Each row below holds a small network's activations on one input, seen along a few directions.
In each table, some parts of the input vary, and every possible input appears once, in random order.
A made-up example of a description, with smaller parts first: values(2) and (point or line(11) or (line(4) and ring(8))).
Shared parts are said once, and a part with two or three values counts as separate values.
In the rows, zero is written as 100.

Other details of the inputs vary at random and push rows far along three fixed directions, the same in every table; ignore that.

Rows:
R1: 114	107	108	102	95	101	87	87	112	117	88	105	88
R2: 108	111	94	105	108	105	106	103	103	110	74	109	100
R3: 140	104	98	31	73	59	100	111	57	27	168	94	115
R4: 55	69	55	91	88	118	95	82	85	52	138	50	119
R5: 101	97	106	108	111	102	91	112	98	113	77	111	103
R6: 69	80	88	86	82	94	81	94	93	52	92	59	112
R7: 87	99	98	104	106	100	102	106	93	104	76	101	103
R8: 102	98	109	104	112	102	83	109	97	111	80	107	105
R9: 63	96	106	113	106	102	131	112	107	98	117	95	98
R10: 91	97	108	105	107	103	82	106	98	106	83	96	105
R11: 113	110	101	101	94	100	102	87	105	117	80	109	87
R12: 56	89	122	116	85	92	151	105	136	123	154	105	86
R13: 112	105	104	109	104	107	95	105	106	109	82	106	100
R14: 107	99	76	83	77	104	62	81	90	48	62	58	110
R15: 85	100	95	103	109	99	104	107	98	105	76	104	104
R16: 114	106	107	105	94	101	96	91	113	120	87	110	86
R17: 111	112	97	99	97	97	104	89	109	116	81	110	87
R18: 136	105	133	56	101	66	127	126	79	82	194	134	102
R19: 89	96	99	106	104	99	94	107	98	101	78	101	105
R20: 54	85	90	98	82	96	103	103	105	53	115	57	105
R21: 41	60	89	115	111	114	132	106	105	117	164	99	111
R22: 175	127	113	52	112	69	106	119	62	93	136	150	103
R23: 112	102	112	109	104	102	93	96	110	121	92	103	88
R24: 92	106	99	113	109	104	100	103	98	99	81	99	102
R25: 113	108	113	105	95	104	89	89	112	125	92	106	86
R26: 111	110	104	105	94	98	102	87	109	118	84	111	90
R27: 98	102	104	109	113	99	99	108	95	114	76	114	107
R28: 102	112	95	108	117	105	104	108	96	105	76	110	99
R29: 112	108	110	108	106	110	89	102	106	114	86	103	100
R30: 172	131	117	54	111	81	107	126	55	89	136	150	115
R31: 106	106	108	113	115	110	90	106	99	105	82	108	100
R32: 112	105	102	109	103	96	103	93	106	115	81	108	92
R33: 115	101	108	108	104	99	90	94	110	115	87	103	90
R34: 113	105	106	106	105	108	88	101	106	107	83	102	101
R35: 107	103	80	87	90	104	54	89	82	52	62	62	108
R36: 76	92	115	107	87	96	120	92	126	108	129	96	87
R37: 115	101	106	108	103	98	97	97	110	115	85	107	88
R38: 110	110	101	109	105	104	102	101	102	110	79	108	103
R39: 64	91	117	119	100	94	151	106	127	126	132	105	88
R40: 55	74	90	117	89	108	142	90	123	133	183	100	95
R41: 105	108	102	114	113	108	97	109	99	106	78	109	100
R42: 113	93	73	112	115	128	91	89	94	126	101	111	109
R43: 111	82	41	79	78	109	60	62	74	58	93	53	111
R44: 52	88	97	98	83	99	96	100	104	58	121	53	105
R45: 111	107	102	111	104	107	101	104	106	110	80	109	101
Description of these inputs: line(5) and (point or line(8)).
Changing only the line(5) part turns R34 into R1. The same change can be made to R2. Which row results? -> R17
List by row number the other rows that have the line(5) part in common with R8. -> R5, R6, R7, R10, R15, R19, R21, R27
Which other rows does R32 become when the line(8) part takes its other values? List them by row number. -> R3, R18, R22, R23, R33, R37, R39
A walk changes only the line(8) part. It starts at R28 and steps to R9. List the rest of the walk in order. -> R24, R41, R20, R31, R35, R44
